These are the activations of a small neural network, seen along a few directions. Each row is one input.
Each table varies a few parts of the input and shows all the possible inputs, shuffled.
Descriptions start from the smaller parts, as in this example, which fits no table here: line(4) and (point or ring(9) or (values(2) and ring(8))).
Shared parts are said once, and a part with two or three values counts as separate values.

Other details of the inputs shift rows strongly along three fixed directions, in all tables alike. That doesn't count.

Rows:
r1: [  1   2   9  16   9   3   4 -10 -15 -18  -7  -3]
r2: [ 5 -2 -1 -4  1 11  4  0  3 -2 -7 -2]
r3: [  2 -39 -26  -8  14  22 -19  -5 -17  -6 -26   7]
r4: [ 15 -25 -36 -21  -5  27 -12   7  18   8  -2   9]
r5: [ 19 -32 -23 -20  -3  19 -11   2  14   7  -4  21]
r6: [ -1   3  14  12   3   4   1 -13 -16  -7 -14  -3]
r7: [ -8  14   3  19   4   9   5   3 -13 -10 -10 -11]
r8: [-13 -10  27   0  36 -45  -5  25 -20   6   0  -3]
r9: [ -9   5  32   3  28 -51  -5  22   0  20  12  -3]
r10: [  1  21  -7   1 -14   2   4 -10  19   5  19  -7]
r11: [  4   6   1  -4 -14  -3   9 -12  10  -9  19   9]
r12: [ -9  14   2  18   5   9   5   0 -15  -7  -8 -10]
r13: [ -3   7   3  17   6   2  -3  -7 -15 -19  -8  -7]
r14: [  3 -36 -23  -5  22  33  -5   6  -9   2 -28  11]
r15: [ -7  12   6  12   0   7   0  -8 -14  -5 -14 -19]
r16: [-10  12   4  19  11   7  -7 -17 -10  -6  -6  -7]
r17: [  6  15  -1   0 -16   1  17   0  14   3  13   5]
r18: [ -1  18  -2  -6 -17   7   5  -1  15  -5  18  -4]
r19: [  6  10   4  -4 -14  -1   5 -11  10   1  15   9]
r20: [  8 -15   0 -20  13 -20  -5  31  14  20   5   4]
r21: [ -5   4   6  17  -1  -4  -3 -13 -17 -11 -11 -12]
r22: [  8  15  -1   1 -22   0  -2  -4  12  -5  10   3]
r23: [ -1  17  -7  -1 -21   4   9  -1  12   2  16   2]
r24: [  7  14   2  -1 -20   0  17   3  15   0  10   4]
r25: [-11   8  12   6  12  13   8  -6 -11 -11  -6  -8]
r26: [ 10   6   3  -1 -21  -8   9 -12   7  -6  12   4]
r27: [-13 -21   8  -6  35 -13  -3  24 -16  14 -15   3]
r28: [  2 -23   3   2  14   3 -10  -3 -13   7 -21   1]
r29: [  5 -38 -20 -13  19  31  -9  -4 -11   7 -31   2]
r30: [  3  -8  21 -11   7 -56  -3  28   5  17  14   2]
r31: [  1  -3  10 -10  11 -51 -11  34   6  13  18   2]
r32: [  1 -13  -9 -19  -1   3   6  15  15   9  11  15]
r33: [ 12   7  -1   0 -15  -5   8 -10   9  -7  17   7]
r34: [ -3  10   9  11  11  11   8  -7 -12  -6 -10 -10]
r35: [-14 -10  32  -2  38 -36  -9  29 -15   7  -2  -1]
r36: [  8 -14  -8 -12 -11  -4   5   7  14  18   1   6]
r37: [-10  12   5  17  -2   5   5  -4 -16  -4 -14 -14]
r38: [ 10 -32 -41 -17   0  19 -16 -11  18   7   4  18]
r39: [  0  10  -6  -3 -18  -2   1 -10  11 -11  18   6]
r40: [-13   9  10  11   9  10  13  -5 -13  -8  -8  -3]
r41: [ -1 -10 -17 -17  -6   7  -2  17  15   8  12  10]
r42: [ -4  10   5  16   6   7  -6  -8 -15 -10  -9  -5]
r43: [-11   7   8  11   7  11  -6  -7 -13 -15  -5  -4]
r44: [  5  13   2  -1 -24  -3  16  -4  13   6   8   1]
r45: [ -6 -14  -8   2  15   9  -6  16 -12   0 -19  -2]
r46: [ 13  10   5   1 -15  -2   4  -5  13  -2  12   7]
r47: [ -6  15   3  14   6  11   1  -4 -13  -9  -8 -15]
r48: [-13  12   5   8   8  13   0  -5 -13 -10  -6 -13]
r49: [  8 -33 -34 -23  -4  23 -14  -2  13  -4   5  20]
r50: [  0 -16  -3 -20  10 -23 -19  24   8  19   8  11]
r51: [ -4   7   9  17  -2   3  -6 -13 -16  -5 -15 -11]
r52: [  6   6  -5   2  -9  -4   7 -19  15  -1  19   7]
r53: [  5 -16  -1 -16   3 -26 -18  22   7  21   1   5]
r54: [ 13 -28 -34 -26 -11  25 -12   2  14  11  -7   8]
r55: [ -8   0  10  10  11   7   5 -12 -15 -21  -2   0]
r56: [  5 -11 -17 -15 -14   1  -2  13  13  13   3   7]
r57: [ 11   5   4   3 -23  -9   9 -15   8  -2  11   1]
r58: [ -7   6  10  11   2   6  12  -5 -14  -4 -15  -6]
r59: [  0   5  11  14  10   8   1 -12 -15  -8  -9  -1]
r60: [-13  -9  23   4  28 -48 -14  27 -21   7  -9 -11]
r61: [  1 -15  -2 -19  19 -22  -5  20  18  27  10   4]
r62: [ -1   4  15 -15   8 -47  -7  44  13  19  14  -8]
r63: [  4   9   5  -4 -13   1   5  -9  12  -2  16  10]
r64: [  7  17  -2   0 -28   0   5  -8  14   4   9 -12]
r65: [ -4 -33 -21  -8  19  31 -21  -4 -12  -3 -21  11]
r66: [ -4  17  -6  -2 -20   5   9   1  13  -1  16   2]
r67: [ -4   6   4  15   3   1  -3  -7 -15 -20  -9  -7]
r68: [  2  19  -5  -6 -20   5   5  -6  14   0  17  -4]
r69: [ -1 -37 -27  -3  12  29 -12   0 -13   8 -31   1]
r70: [  9  12   5  -3 -22  -2  11  -9  15   7   7  -7]
r71: [-10   6   2  11   6   3  -3 -13 -17 -16  -5  -4]
r72: [  0   1  10  13   7   2   4 -10 -16 -18  -9  -3]
r73: [ -9   8  10   7  12  11   8 -10 -13  -6  -9  -8]
r74: [ 10  10   8  -1 -21  -7   5 -11  10   4   8   4]
r75: [-12   9   6  17  15   8  11 -12  -9   0  -8  -5]
r76: [  9  16  -2   3 -20   0  -2  -4  13  -4  12   3]
r77: [ -2  19  -9   5 -14   1   8  -6  17   7  18  -1]
r78: [ -6   9   9  14   0   4  -6 -10 -17  -9 -14  -8]
r79: [  2  15   4  -7 -14   2  12  -5  15   0  16   1]
r80: [  8  14   5  -7 -20  -2  12  -5  14   3   8  -3]
Description of these inputs: values(2) and line(4) and (point or line(9)).
Changing only the values(2) part turns r36 into r69. The same change can be made to r75. Which row results? -> r77
List by row number the other rows that have the values(2) part and the line(4) part in common with r31. -> r3, r13, r21, r38, r39, r49, r60, r67, r71
List by row number the other rows that have the values(2) part and the line(4) part in common with r43. -> r16, r22, r42, r50, r51, r53, r65, r76, r78
Change only the values(2) part in r41. List by row number the other rows that result. -> r32
Change only the values(2) part in r80. List by row number the other rows that result. -> r54

Rows:
r81: [  4  -1   1 -14 -18 -20  -3  17  17   4  17   7]
r82: [ -5 -38  -1 -13  29  -7 -14  16 -14  13 -20  11]
r83: [  4 -30  -2 -16  21 -10 -12  11   0  15  -2  10]
r84: [-19  15   1  32  12  28   4 -25 -27 -14 -31 -26]
r85: [ 12  15  -8   1 -34  -1   7  -5  17  -9  19   4]
r86: [  7  24  20  10 -11 -11   8 -11   7  -7  10  -4]
r87: [  3  13  -9  -5 -15   9  17  -4  13   0   5  -2]
r88: [ -1 -45 -12 -17  24   3 -18  17 -14  15 -23  13]
r89: [  1 -11 -12  -5  15  28  -2   6  -4   3 -14   0]
r90: [ -1  13  18   2  -6 -23   2   2  -2   3   8  -6]
r91: [ 23 -21 -26 -20 -20   5  -2  -1  30  16  18  25]
r92: [  6 -11 -17  10   3  51  -5 -39 -18 -18 -27   5]
r93: [ -4  34  15   2 -13 -23  21  12  16   6  26 -12]
r94: [-26  10  30  15  38 -17  -2  23 -31   5 -15 -26]
r95: [ 17 -10 -18 -18 -18   4 -10   6  19   0  10  10]
r96: [ 17  -6 -19 -16 -25  -6   0   5  35   6  28  19]
r97: [ 12  12  -7  -4 -20   6  -1 -13  20  -5  20  11]
r98: [-12 -23  -1 -12  37 -19 -12  40  -9  24 -10  -7]
r99: [-12  26  25  12   8 -23  17  20  -7   1  -1 -12]
r100: [ 20  -9 -24 -13 -28   8   3 -10  24   8  15  21]
r101: [ -1 -27   4 -13  20 -15  -9  16  -2  15  -4  11]
r102: [ 12  10  -4  -9 -28 -17   7  -5  20   8  22   5]
r103: [ -3  17  29  -1   0 -44   4  11   3   9  18  -5]
r104: [  9 -15 -13 -20 -13  -2  -4   6  25   5  17  18]
r105: [ -3 -28 -20  -1  22  24 -11 -12 -13  -7 -15   6]
r106: [ -8  19  34  11   1 -30  10   4  -3  -1   8  -6]
r107: [-13 -26  -8  -7  23   6 -16  18  -8  18 -24  -4]
r108: [ -2 -15  11  -4  24 -24 -15  20 -14  14 -12   0]
r109: [ -1 -42 -37  -5  21  45 -15 -21 -18 -11 -29  11]
r110: [-14  -1  34  13  33 -46  -4  25 -28   4 -14 -21]
r111: [ 0  0 -8 -4  2  3 -9  7  8 14 -8 -7]
r112: [  0 -31 -21  -1  16  40 -15 -14 -22 -16 -29  -1]
r113: [  6 -21 -15   7  16  43  -9 -28 -17 -11 -27   7]
r114: [ -2  39  18  16 -17 -10   7 -15   2 -16  16  -5]
r115: [ 16 -17 -11 -12  -9  -6  -1   6  21  12  11  16]
r116: [ 17   9 -14 -17 -31  -8  -4   1  29   6  27  14]
r117: [-19  13  12  32  12  33   5 -34 -33 -32 -21  -9]
r118: [  2  14  -5  -5 -13  16  13  -3  12   2  11  -4]
r119: [  0  24  31   6 -12 -37   8   8   0   0  14 -15]
r120: [  6 -13 -19  -4  -2  14  -5  -6   7  -2   4  15]
r121: [-12  10  24   2  14 -38  -7  19 -11   3   7 -10]
r122: [-17   5  27  13  31 -23  -5   7 -23  -6  -4 -11]
r123: [  7  -4 -29  -8 -17  29   3   2  16   9   5   8]
r124: [-17  32  16  44   3  22  11 -36 -34 -36 -16 -14]
r125: [ -3 -25  16  -8  33 -25 -12  21 -10  12  -9  -1]
r126: [ 13  -1 -25  -1 -25  46   3 -38  12 -21   5   9]
r127: [ -4 -33   2  -6  34 -23 -17  30 -19  19 -19   5]
r128: [  0  -5   1 -22  -1 -16   6  30  17  19   7   7]
r129: [  6  33  -3  17 -33  18  18 -38  13 -26  19  -4]
r130: [  2 -17 -14 -17  -6   1  -8   4  11   4   8  17]
r131: [  2 -21 -23 -12  -7  23  -9  -7   1  -3  -5  15]
r132: [-19  14  35  13  39 -26   4  28 -27   1 -21 -20]
r133: [ -2 -13  -8  15   1  46   1 -29 -27 -23 -34  -4]
r134: [ -2 -31 -15 -17  20 -13 -18  19  -5  11  -5   7]
r135: [ 15   8  -3 -14 -21 -13  -3   4  31   3  27  12]
r136: [-18  30  21  34  15  13  18  -5 -27 -17 -15 -22]
r137: [-14  21  11  29   5  27   5 -37 -31 -33 -16 -14]
r138: [  4 -10 -26  -4  -9  20  -5   1  13  13  -8   2]
r139: [  2 -14 -15   5   3  26   1 -27 -12  -9 -15   3]
r140: [  3 -14 -11 -25  -3 -19 -12  27  25  32  10   0]
r141: [ -2  -6  -9 -15  -3   5  -1  19  12  17   6   4]
r142: [-12  40  30  39  -2   0  21 -35 -23 -25  -3 -19]
r143: [  8  31  13  11 -30  -9  21 -24  17 -10  23  -4]
r144: [  5  25  -5  -1 -22  13   8  -1  17   4  14  -5]
r145: [ 15 -16 -32 -14 -22  21  -4 -11  16  -6   6   9]
r146: [  9  19  -5  22 -31  30  15 -32  -5 -23  -4  -4]
r147: [-13 -19   9 -10  40 -10  -4  29 -18  11 -23  -8]
r148: [-13  28  27   4   0 -25  16  22   3   7  15 -11]
r149: [ 11  47  28  10 -36 -31  15  -3  16  -5  26 -11]
r150: [ -1  24  12   6 -15 -32   4  10   7   0  21  -1]
Changing only one part turns r139 into r100. The same change can be made to r93. Which row results? -> r136
What do these inputs look like to the network? -> values(5) and (line(4) or (values(2) and line(5)))
Change only the values(2) part in r112. List by row number the other rows that result. -> r119
A walk changes only the line(4) part. It starts at r128 and steps to r148. List the rest of the walk in order. -> r141, r107
Change only the values(2) part in r121. List by row number the other rows that result. -> r90

Rows:
r151: [  4 -11  -9 -13   1   9   7   5  11  12   1   8]
r152: [  1  19   0 -13 -19 -22   9  17  26  10  30   4]
r153: [ -7  -4  29   1  24 -51 -10  30 -15  11  -3  -7]
r154: [  5  -8 -23  -8 -10  19  -4  -3  12   7   0   5]
r155: [ 10  -6 -23  -8 -18  24   1 -19  15 -11  12  14]
r156: [ -5 -18   9   8  19  -5  -9   1 -26  -2 -22  -5]
r157: [ 10 -12 -20  -7 -10  13  -8 -12  10   0   2  12]
r158: [ -2 -22  -7 -21  16 -14 -10  34   8  20   4   8]
r159: [ 11 -26 -30 -12 -10  34  -4  -8   6   5 -16   6]
r160: [ -7  29  11  15 -10  11  14 -10  -5 -13   2 -10]
r161: [ -5  31   5  18 -16  16  13 -22  -1 -11   3 -14]
r162: [  8  23   6  -9 -27 -31   8  18  27  14  28  -2]
r163: [ -5  -3   1  10  11  12  -1   0 -18  -3 -22 -10]
r164: [ -4  17  21  16   1 -20   1  -3 -12  -9   0  -9]
r165: [ -2  36  12  24 -21   9  12 -35  -4 -21   9 -10]
r166: [-10  -3   6  15  18  14  -2 -11 -22 -19 -16  -3]
r167: [  8 -31 -21 -14   9  18 -15  -5   3   3  -9  14]
r168: [ -8   3  20  14  19  -5   8  -8 -18  -7  -8  -4]
r169: [-13 -17   5   0  34  -2 -11  17 -19   8 -21  -9]
r170: [  9   3   7 -15 -11 -29   0  15  21   8  25  10]
What do these inputs look like to the network? -> values(2) and (point or line(9))
Changing only the values(2) part turns r168 into r151. The same change can be made to r153. Which row results? -> r163
Change only the values(2) part in r155. List by row number the other rows that result. -> r152
